These are the activations of a small neural network, seen along a few directions. Each row is one input.
Each table varies a few parts of the input and shows all the possible inputs, shuffled.
Descriptions start from the smaller parts, as in this example, which fits no table here: line(4) and (point or (values(2) and ring(5)) or line(11)).
Shared parts are said once, and a part with two or three values counts as separate values.
In the rows, 128 means zero.

Other details of the inputs shift rows strongly along two fixed directions, in all tables alike. That doesn't count.

Rows:
R1: [142 116  92  86 137 104 103  98 114 112 166 128 119]
R2: [127 112 132 140 150 149  99 147 142 117 117 118 136]
R3: [144 138 111  76  95  68 121  38 121 140 161 113  86]
R4: [146 139 120 125 145 142 139 148 109 142 120 125 139]
R5: [137 126 123 125 116 128 126 145 108 130 126 120 153]
R6: [118 111 125 141 149 144 110 159 144 106 143 144 131]
R7: [133 111 116 146 125 147 128 147 137 121 125 122 124]
R8: [114  89  82 106 137 117  95  92 130  92 170 120 107]
R9: [ 93 189 158  78  91  67 196  14 160 153  86 143  76]
R10: [138 136 134 130 140 135 134 146  97 143 127 123 147]
R11: [125 162 154 137  96 132 174 140 146 148  71 143 142]
R12: [125 118 138 148 142 145 129 140 116 135 136 120 121]
R13: [137 109  90  94 118  95  95  89 101 115 161 105 129]
R14: [120 148 176 162 105 141 160 148 158 150 103 144 124]
R15: [ 86 153 166 149 138 138 164 135 163 125  89 155 122]
R16: [147 106  94 115 145 129 118  95 116 129 164 103  85]
R17: [161 136 122 129 125 139 138 148 120 140 128 133 138]
R18: [115 116 137 153 151 140 115 145 118 121 135 126 131]
R19: [113 126 112 114 133 128 119 140 126 107 124 143 156]
R20: [111 108 126 146 125 131 109 143 134 111 134 123 138]
R21: [130 150 162 156 104 141 172 132 168 150  97 145 106]
R22: [124 109 129 147 119 139 123 147 129 123 133 118 133]
R23: [151 137 135 129 119 132 131 149 113 142 134 130 146]
R24: [129 113 134 151 134 139 102 157 133 120 147 131 133]
R25: [137 132 130 117 144 134 106 142 124 127 106 122 155]
R26: [125 137 132 129 145 125 122 141 102 130 125 128 149]
Description of these inputs: values(2) and (point or (values(3) and line(4))).
Q: The inputs of R20 and R13 match in every part but the values(2) part. If R18 is changed in the same way as R20 into R13, which row does it become?
A: R26
Q: Change only the values(3) part in R9. List by row number the other rows that result.
A: R1, R19
Q: Change only the values(3) part in R22. List by row number the other rows that result.
A: R12, R14

Rows:
R27: [113 128 133 144 143 147 135 154 142 118 116 142 134]
R28: [118 139 143 135 136 133 125 152 123 127 106 134 156]
R29: [109 120 143 151 133 144 123 151 139 122 112 128 141]
R30: [127 137 142 146 136 141 143 156 117 137 124 137 139]
R31: [151 112 105 115 131 125 109 108 123 126 149 111 110]
R32: [108 121 142 150 117 134 124 156 143 116 125 141 143]
R33: [117 135 143 136 132 134 122 153 124 128 104 129 160]
R34: [120 161 146  92  72  69 177  10 147 164 112 113  62]
R35: [150 114 106 113 135 126 112 109 122 126 153 115 109]
R36: [131 122 107 104 145 112 109 106 104 120 153 120 126]
R37: [137 130 132 143 108 139 138 163 131 131 121 138 151]
R38: [142 115 112 119 142 121 110 109 114 127 162 115 108]
R39: [124 142 133 127 143 138 134 155 127 125 110 143 152]
R40: [143 115 110 116 133 120 117 108 103 131 155 109 116]
R41: [ 93 168 170 122  83  99 187  62 186 149  71 143  86]
R42: [138 124 100  97 143 115 117 107 110 119 150 127 123]
R43: [136 128 139 145 111 139 129 163 145 128 123 141 143]
R44: [129 101  99 116 132 126 106 105 129 112 145 110 113]
R45: [137 130 133 143 124 148 136 159 126 136 107 125 147]
R46: [137 133 133 143 126 146 140 157 126 136 108 128 144]
R47: [124 135 134 129 132 139 126 156 130 126 100 132 159]
R48: [148 117 104 113 140 126 118 110 119 125 160 122 106]
R49: [107 128 142 149 144 142 131 152 136 121 120 139 134]
R50: [149 117  98 111 135 124 123 110 108 129 154 115 114]
R51: [129 132 148 149 138 144 128 156 131 134 121 133 137]
R52: [129 128 148 150 113 134 125 160 138 130 128 138 143]
R53: [129 131 148 150 132 142 126 153 133 135 116 129 136]
R54: [129 106 100 115 141 126 110 106 127 111 151 118 110]
R55: [144 111 108 118 125 120 112 107 104 132 150 102 119]
R56: [148 119  99 111 135 125 127 110 107 129 157 119 112]
R57: [122 107 110 119 141 121 108 103 121 114 155 115 109]
R58: [122 104 109 121 136 120 105 102 122 114 152 112 110]
R59: [116 143 143 133 145 133 133 154 119 127 117 145 151]
R60: [118 140 143 134 141 134 127 153 122 127 111 138 156]
R61: [127 136 147 147 141 143 134 154 129 134 128 139 132]
R62: [142 117 107 117 137 121 118 111 101 131 159 111 115]
R63: [125 140 134 128 140 139 131 155 127 124 106 140 156]
R64: [124 137 133 129 115 129 128 158 134 120 113 145 163]
R65: [143 110 115 119 127 120 105 104 119 130 151 104 110]
R66: [131 117 108 104 117 102 102 109 112 116 156 122 136]
R67: [150 115 100 111 132 125 121 109 108 128 150 112 116]
R68: [ 92 167 168 121  64  92 185  68 190 144  83 151  92]
R69: [129 130 142 148 109 133 134 161 125 134 125 135 150]
R70: [107 129 143 149 144 143 134 151 135 120 124 143 133]
R71: [139 119  99 100 136 115 107 106 112 118 140 116 129]
R72: [113 178 172 119  89 103 190  73 176 162  82 144  85]
R73: [113 129 133 143 143 147 138 153 141 118 119 146 132]
R74: [136 129 139 146 128 148 127 157 140 133 109 128 139]
Q: The inputs of R34 and R46 match in every part but one. If R69 is changed in the same way as R34 into R46, which row does it become?
A: R37
Q: The inputs of R35 and R51 match in every part but one. If R67 is changed in the same way as R35 into R51, which row does it become?
A: R40
Q: Describe the family of inputs behind these rows.
A: values(2) and line(4) and (point or line(5))
Q: Change only the line(4) part in R62. List by row number the other rows that result.
A: R36, R38, R49
Q: Which other rows agree with R42 in the values(2) part and the line(4) part? List them by row number.
A: R39, R47, R63, R64, R71
Q: Start at R59 and move only the line(5) part, one step at a time. The first step leads to R36. Which rows follow, in order?
A: R60, R28, R33
Q: Change only the line(5) part in R41. List by row number the other rows that result.
A: R27, R44, R54, R73

Rows:
R75: [138 109 102 122 127 125 102 147 109 111 157 129 150]
R76: [104 152 153 140 126 125 149 143 136 130 114 151 140]
R77: [ 95 135 158 148 136 134 138 140 154 122 102 140 127]
R78: [106 147 143 123 116 123 155  99 166 128  90 140 110]
R79: [146 114 112 123 133 127  95 142 103 122 144 114 150]
R80: [135 124 155 181 129 172 131 219 140 129 113 145 168]
R81: [131 125 119 109 139 108 111  97 106 130 152 115 118]
R82: [145 112 109 117 117 117 112 104 108 131 145 101 119]
R83: [111 151 159 133 117 118 160 100 135 151 103 127 110]
R84: [147 126 105  96 137 116 116 103 111 128 141 116 122]
R85: [121 134 161 171 139 160 142 183 138 135 117 148 141]
R86: [124 103 105 112 116 114 102  94 135 114 146 111 113]
R87: [141 115  94 109 144 131 114 141 109 110 151 134 141]
R88: [123 162 146 105  99 103 177  63 150 158  91 124  91]
R89: [154 111  99 131 146 147 116 146 120 123 153 124 121]
Q: Describe the family of inputs behind these rows.
A: values(3) and (point or line(4))
Q: The inputs of R85 and R89 match in every part but the values(3) part. If R83 is changed in the same way as R85 into R89, which row does it become?
A: R88
Q: Change only the values(3) part in R75. List by row number the other rows that result.
A: R76, R87
Q: Change only the line(4) part in R80. List by row number the other rows that result.
A: R75, R79, R82
